A small network was trained on made-up records. Each row is its average activation on records with the value named, seen along a few directions.
Related values have similar rows: they may be neighbours, one step apart, or belong to one group.
In the rows, 500 means zero.
Strong random noise was added to every row along 2 fixed directions; ignore it. To show where, here is one row again and again, with new noise each time:
415 604 590 415 451 623 487 606 648 422 554 509 593 367 724
250 843 427 394 360 635 453 675 853 274 390 393 688 388 665
483 540 652 455 495 592 465 582 565 502 588 529 578 368 656
647 314 812 485 588 572 487 516 361 654 739 635 491 350 684


Values of U:
u11: 614 365 486 543 506 481 519 467 411 613 504 518 444 515 431
u6: 577 522 596 549 539 394 375 552 406 715 515 508 564 423 293
u8: 416 370 632 406 454 682 656 500 516 416 710 617 409 410 888
u5: 505 335 508 516 504 488 594 462 385 566 580 578 394 440 583
u3: 505 497 320 570 602 411 552 350 429 386 396 478 390 703 382
u13: 464 586 579 440 445 573 435 627 615 518 517 511 605 394 623
u4: 507 343 468 413 496 527 658 426 445 389 575 538 385 560 752
u7: 606 404 338 532 510 437 552 415 462 509 420 458 460 688 452
u12: 318 682 236 356 331 587 602 520 747 236 379 427 521 559 672
u14: 529 622 548 541 454 455 325 638 580 626 440 424 624 436 319
u2: 502 427 591 561 497 515 480 499 435 548 526 535 487 456 459
u9: 393 515 412 347 394 667 635 506 623 354 540 605 455 453 822
u1: 392 601 183 424 471 486 603 422 598 246 350 487 401 661 587
u10: 369 626 327 562 490 352 485 469 529 383 354 359 481 605 284
u15: 657 312 521 511 640 431 587 348 296 560 556 547 377 628 430
The values of U form a line.
Question: Name the neighbours of u11, in listed order.
Answer: u5, u12
Question: Name the neighbours of u6, in listed order.
Answer: u8, u14
Question: Name the neighbours of u1, in listed order.
Answer: u3, u7
Question: Name the neighbours of u10, in listed order.
Answer: u4, u15
